A small network was shown many inputs. Here are its activations along a few directions, one row for each input.
In each table, some parts of the input vary, and every possible input appears once, in random order.
A made-up example of a description, with smaller parts first: one of 5 places around a ring, together with either a single point or (one of 2 separate values, together with one of 4 places along a line) or one of 9 places along a line.
Shared parts are said once, and a part with two or three values counts as separate values.

Rows:
row 1: [-46.6  61.5  -9.0  37.8 -45.4  16.7  44.6 -25.8  -1.9 -23.1  -9.3   5.3
  50.1 -11.9  63.9  18.4  27.6  13.5 -13.9]
row 2: [ -4.0   1.0   3.9   1.3  35.2 -10.1  -8.6  12.8 -33.3 -33.4  40.4 -46.1
 -38.2  21.4   0.2  -0.6 -47.2 -31.4  -4.9]
row 3: [ -0.5  23.2   6.4  43.7  -8.2  15.2  30.5 -24.1  15.7 -34.7  29.3 -11.9
  20.1 -15.0   2.8  51.0  12.6  -7.1  -5.9]
row 4: [-19.6  41.1   2.2  47.5 -35.4  19.6  33.8 -24.6  10.2 -16.3  13.0  -2.8
  42.2 -14.5  26.8  40.6  27.5   6.6  -7.0]
row 5: [ -7.3  26.1   6.0  27.6  44.2 -27.2  -0.9 -15.0  -9.1 -86.5  34.6 -35.0
 -14.4   8.4  11.1  41.2 -42.0 -33.3 -35.8]
row 6: [ 27.3 -36.2  20.8 -16.0  -3.6 -21.1  -8.7   7.6  44.3  16.5 -47.0  31.2
  -7.4 -12.6 -28.5  -4.3  28.3  29.1   3.4]
row 7: [ 10.7   6.1   2.2   4.3  45.0 -28.8 -21.5 -20.8 -15.6 -69.6  14.3 -25.6
  -6.8  15.2   8.7  25.3 -44.3 -26.8 -36.6]
row 8: [ 17.5  -7.6  10.6  18.3  19.3   6.6   1.0   8.6 -13.6 -10.0  48.7 -38.2
 -26.1  15.0 -26.5  17.6 -26.5 -25.4   9.0]
row 9: [-26.6  -0.1   6.4 -27.8 -34.4 -22.1  -0.6   8.5  29.4  28.2 -89.2  49.6
  19.4  -6.0  34.2 -43.6  42.2  48.6  -5.3]
row 10: [  3.8 -18.9  18.3 -13.8 -29.1 -18.9  -6.7   8.4  41.1  34.8 -65.7  41.8
  14.2 -11.1  -3.0 -17.6  41.7  43.7   2.8]
row 11: [ 19.6 -31.1  20.4 -38.4  52.6 -70.0 -44.4  15.9  19.4 -37.9 -40.9   5.2
 -44.6  16.3 -18.8 -15.5 -31.6  -3.5 -28.0]
row 12: [ -1.0  19.7  -1.4  24.2 -32.2  18.1  11.9 -29.3   4.3  -1.3  -5.8   6.6
  48.7  -8.0  22.6  24.0  24.0  13.2  -8.1]
row 13: [  9.3 -35.3 -14.7 -41.6  -0.5  11.9 -10.3  29.7  17.0  64.3  -0.9  38.4
 -26.3 -10.7 -47.3 -38.9  13.1   7.8  33.8]
row 14: [ 23.8 -41.4  -5.4 -48.3  40.5 -18.7 -34.0  35.7   8.9  37.0  18.8  19.8
 -53.1   9.5 -64.9 -31.6 -27.5 -17.2  20.0]
row 15: [ -1.6 -33.4 -13.4 -69.3  55.1 -34.8 -44.9  38.9  -9.2  11.7   7.2  13.6
 -69.0  16.3 -39.6 -54.1 -46.4 -22.5   6.4]
row 16: [-27.3  38.7 -12.2  14.0 -40.1  14.6  21.1 -31.5  -7.9  -8.6 -27.3  13.4
  56.4  -5.2  59.5   1.6  23.5  19.0 -14.8]
row 17: [-14.2  13.6  -1.9  22.5 -40.3  38.3  23.6   4.6 -12.9  34.2  17.3 -15.5
  15.4  -1.0  12.0  -2.5  21.0   8.2  22.2]
row 18: [ 20.4 -11.5  -5.6   9.0  -4.8  28.1   8.5  -6.0 -12.6  11.0  14.4 -12.5
   5.5  -8.0  -8.8   9.9   7.3  -3.8  14.5]
row 19: [ 29.7  -3.1   9.4  18.8  29.8 -12.6 -11.9 -23.0   2.0 -44.9  25.1 -19.8
   2.4   8.2 -17.0  42.3 -24.7 -21.7 -22.1]
row 20: [-28.3  23.1 -21.2  -0.2 -35.5  28.8  17.4  -6.6 -32.4  26.9 -22.7   0.5
  33.9  -5.3  53.2 -25.1  19.8  14.2   8.0]
row 21: [-42.6  31.3 -13.6  10.7 -46.0  35.7  31.6   5.9 -27.9  29.9  -3.0  -9.9
  21.4   1.1  48.9 -25.5  20.1  12.6  15.9]
row 22: [ 18.6   2.4   2.2  20.3  -5.7  14.0   9.8 -27.7   9.6 -20.4  11.8  -2.3
  25.8  -8.9  -2.8  34.9   9.3  -1.2  -7.7]
row 23: [ 11.0  16.7  13.0  42.1  28.7 -11.9   7.9 -18.6   7.9 -61.1  44.3 -29.6
  -3.5   1.9 -13.2  58.2 -22.5 -28.1 -20.8]
row 24: [ -0.2   5.5  -9.1  12.3 -31.0  32.1  10.2  -6.5 -17.8  32.6  -2.2  -4.7
  28.1  -7.6  16.3  -1.6  21.8  10.4  15.0]
row 25: [  9.5  -7.7  -4.7 -11.8  46.7 -16.1 -22.5   2.0 -39.2 -37.7  19.3 -35.4
 -28.3  15.7   5.3  -1.8 -48.4 -30.9 -14.7]
row 26: [  7.3  -2.6   1.8  20.9 -15.6  35.1  21.0   3.9  -6.9  14.6  33.3 -22.1
  -4.1  -2.3 -13.3   9.9   7.3  -5.5  22.3]
row 27: [ 43.5 -42.2  29.4 -19.2  38.2 -51.7 -34.0  12.4  36.2 -10.6 -28.7  10.3
 -32.8   7.3 -45.7   4.9 -12.8   3.1 -12.6]
row 28: [ 31.1 -16.7   2.9   5.3  31.3  -0.1 -12.1  -0.8 -19.5 -14.5  29.0 -28.7
 -17.8   8.7 -21.8  16.8 -27.9 -24.8   0.0]
row 29: [-47.4  -2.9 -27.7 -54.8 -31.2  14.0  -3.3  33.6   0.2  82.4 -40.1  55.7
  -4.5  -7.4  10.6 -81.0  27.2  29.4  28.9]
row 30: [-15.8 -19.5 -16.1 -39.2 -27.5  15.2  -8.5  31.5  13.5  86.5 -17.8  48.4
  -6.7  -9.6 -24.7 -52.9  27.3  23.8  36.0]
Q: What is each input in this table made of?
A: one of 5 places along a line, together with either one of 2 separate values or one of 4 places along a line
Q: The inputs of row 18 and row 20 match in every part but the place on the line of 5. If row 26 is changed in the same way as row 18 into row 20, which row does it become?
A: row 21
Q: Change only the choice among 2 separate values in row 15. List by row number the other rows that result.
A: row 11
Q: List by row number the other rows that have the place on the line of 5 in common with row 30.
A: row 4, row 10, row 12, row 17, row 24
Q: A walk changes only the place on the line of 5. It starts at row 7 and steps to row 19. List the rest of the walk in order.
A: row 22, row 12, row 16

Rows:
row 31: [ 20.1 -21.4  -0.8  -8.9  19.7   6.5 -12.0  15.3  -8.1  19.0  36.4 -11.3
 -27.3   9.1 -39.1  -3.4 -20.9 -18.7  16.8]
row 32: [ 29.0 -31.7  15.1 -16.1  31.0 -31.3 -23.8   6.9  24.2 -14.8 -15.5   7.4
 -26.1  -0.8 -34.1   5.1  -8.5  -0.6  -8.4]
row 33: [-16.6  27.1   4.2  23.8 -49.0   6.1  19.9 -25.4  17.3   4.8 -45.9  23.1
  58.5 -15.4  44.1  13.3  45.6  34.9 -11.7]
row 34: [ 19.8 -14.3  18.9  -2.8  44.8 -41.8 -23.7  -2.2   4.6 -51.6  -4.9 -17.5
 -25.0  13.2 -10.4  15.7 -32.8 -14.3 -26.8]
row 35: [ 15.1  13.7  18.1  27.5  30.8 -31.5  -6.3 -29.1  10.2 -81.0  14.1 -23.8
   4.2   8.5   4.2  51.6 -26.3 -18.9 -39.9]
row 36: [  1.0 -20.3  -1.9 -39.8   0.7 -21.2 -15.4  12.2  20.3  23.8 -46.8  39.9
  -7.6  -5.2  -6.2 -34.2  12.6  20.5   1.8]
row 37: [  5.0  19.4  -5.3  34.5  27.9  13.6  12.0 -15.6 -27.1 -49.2  63.8 -44.6
  -6.4   3.8  -1.1  42.6 -33.4 -39.4  -8.7]
row 38: [ 12.8  -4.2  -2.6   2.4  34.5  -1.1  -9.2   8.6 -29.9 -19.8  45.8 -39.2
 -31.6  15.6 -15.4   7.5 -41.0 -35.0   1.5]
row 39: [-30.4   9.0 -14.2  -6.0 -41.9  34.9  19.9  16.6  -7.8  55.6  -0.5  13.7
   8.5  -9.3  12.4 -31.9  28.3  17.4  30.1]
row 40: [-16.8   5.4   4.0  -9.0 -31.9  -9.2   7.6   3.4  30.3  27.0 -52.6  40.3
  20.5  -9.1  14.8 -19.6  37.2  34.2   0.4]
row 41: [-14.6 -11.7 -20.2 -32.3  -9.3  19.2 -10.2  23.6 -15.7  56.0   2.4  15.7
 -12.5   1.9  -9.5 -45.7   1.9   3.4  25.7]
row 42: [-24.6  29.0 -15.3  26.7 -57.5  55.7  41.2 -14.3 -18.3  30.1   3.8  -3.8
  44.7 -12.2  40.3  -1.1  37.3  16.4  19.2]
Q: What is each input in this table made of?
A: one of 2 separate values, together with one of 6 places along a line
Q: The inputs of row 33 and row 42 match in every part but the choice among 2 separate values. If row 34 is changed in the same way as row 33 into row 42, which row does it become?
A: row 38
Q: Change only the choice among 2 separate values in row 35. List by row number the other rows that result.
A: row 37
Q: Change only the choice among 2 separate values in row 41. List by row number the other rows that result.
A: row 36

Rows:
row 43: [-23.4  30.7 -18.2  36.5 -27.7  36.8  31.6  -6.4 -27.8 -14.0  34.5 -31.0
  19.4   0.2  31.2  13.6   6.2 -13.6  11.0]
row 44: [ -8.9   8.4   5.8  12.4 -46.3  10.3  13.3  -7.9  34.8  26.8 -24.4  35.0
  33.1 -23.4   2.0   8.7  46.4  33.3   7.5]
row 45: [-25.7  31.3 -21.8  29.3 -36.9  46.8  28.0  -8.1 -33.0  20.9   0.0   0.1
  34.6  -4.7  36.2 -10.1  19.6   8.4  16.5]
row 46: [-22.5 -15.0 -16.6 -44.9  19.9 -22.2 -21.2  34.4 -12.2  33.7 -16.7  13.3
 -34.6  15.0  -1.6 -52.3 -20.4  -9.1  14.3]
row 47: [-46.3  46.7  -5.0 -19.2  24.9 -33.4  -7.0  -9.7 -41.7 -69.4 -23.2 -18.4
   0.0  20.0  78.7 -23.3 -41.8  -7.6 -47.3]
row 48: [-31.6  24.3 -13.2  -5.4 -44.4  35.9  28.2   7.3 -14.6  49.4   7.8  19.6
  12.3 -12.8  18.5 -27.8  23.9  17.0  24.7]
row 49: [-19.6  29.6  15.7  -4.2  19.5 -63.9 -11.8 -29.3   6.4 -84.8 -55.2  -1.9
  15.5   7.3  58.8  10.9 -18.9  11.2 -68.9]
row 50: [ 25.3 -38.5  16.8 -16.6  35.5 -29.0 -24.5  10.3  33.5 -17.6  -9.3   6.8
 -35.6   4.0 -51.3   7.4  -7.6  -8.0  -1.3]
row 51: [  9.9  17.1  12.7  55.1 -18.7  13.4  25.3 -24.0  11.5 -26.3   1.1  -6.8
  34.8 -17.9  14.5  41.7  22.0  11.2   0.9]
row 52: [ 18.4 -26.3   9.0 -32.2 -12.8 -15.7 -16.6  12.2  30.0  35.7 -45.9  30.8
  -2.8 -11.0 -15.5 -19.7  29.5  27.7   0.6]
row 53: [  3.3   2.0  -2.6  14.8  27.4   8.3  -5.8   4.0 -26.2 -16.8  66.5 -44.4
 -17.9  13.0 -16.4  25.7 -35.9 -40.2  -1.2]
row 54: [ 41.7 -14.2  21.8  19.6  30.0 -10.7   3.7 -11.3  13.4 -34.7  34.0 -20.2
  -9.8  -3.6 -29.3  52.8 -16.5 -17.1 -15.0]
row 55: [  9.7 -22.3   8.6  -5.7 -34.3   6.1  -3.7  -0.7  29.8  36.2 -39.5  40.1
  24.4  -7.9  -9.3 -14.1  35.4  39.0  12.4]
row 56: [  6.7  17.4  -0.5  21.8  -3.9  28.6  12.8 -14.0 -32.1 -12.9  57.5 -50.3
  -1.4  11.4   5.2  25.8 -20.2 -27.5   2.0]
row 57: [-19.8  -6.1 -17.4 -23.7 -26.9  31.5   8.1  13.8 -16.0  58.4  -9.3  23.9
   7.9  -0.6   8.4 -50.2  14.5  17.5  32.0]
row 58: [ 29.1   3.0  15.4  34.7   6.2   3.6  14.2 -29.7  14.0 -32.7  26.5 -23.4
  16.9  -2.9 -11.8  56.7   3.6 -13.5  -8.4]
row 59: [ -0.2  17.3   7.8  43.2 -33.9  20.4  18.6 -25.4  13.2   7.2 -30.3  17.3
  50.1 -19.7  20.8  23.3  40.0  27.4  -0.3]
row 60: [  0.2 -30.4  -5.6 -25.4  38.1  -5.2 -26.4  26.5 -17.2   6.3  20.7 -11.9
 -49.8   8.5 -31.4 -26.4 -30.4 -17.0  12.5]
row 61: [ 40.5 -23.7   7.0  -3.7  37.4 -22.7 -12.2  -2.4  33.5 -28.4  18.1  -1.9
 -22.8   5.4 -53.2  30.6 -18.5 -23.5 -11.4]
row 62: [ 14.5 -11.3  -7.6 -14.1  36.4  -1.1 -15.1  15.7 -11.3  -2.1  52.3 -27.8
 -38.8  15.1 -34.2  -0.5 -40.7 -31.9  -3.3]
row 63: [ 17.5 -26.4  14.0 -22.2  16.1 -46.7 -31.2  19.7  24.5   8.4 -48.8  34.9
 -19.3   9.0 -25.7 -21.1   1.4  14.9   2.5]
row 64: [-18.8 -13.6 -25.9 -50.2  -5.5   9.0  -8.2  25.0 -12.5  56.8 -16.6  16.0
 -16.2  -4.5   5.5 -51.7   8.4   1.3  20.4]
Q: The inputs of row 43 and row 51 match in every part but one. If row 60 is changed in the same way as row 43 into row 51, which row does it become?
A: row 50
Q: What is each input in this table made of?
A: one of 2 separate values, together with either a single point or one of 10 places around a ring
Q: Change only the choice among 2 separate values in row 63. List by row number the other rows that result.
A: row 46
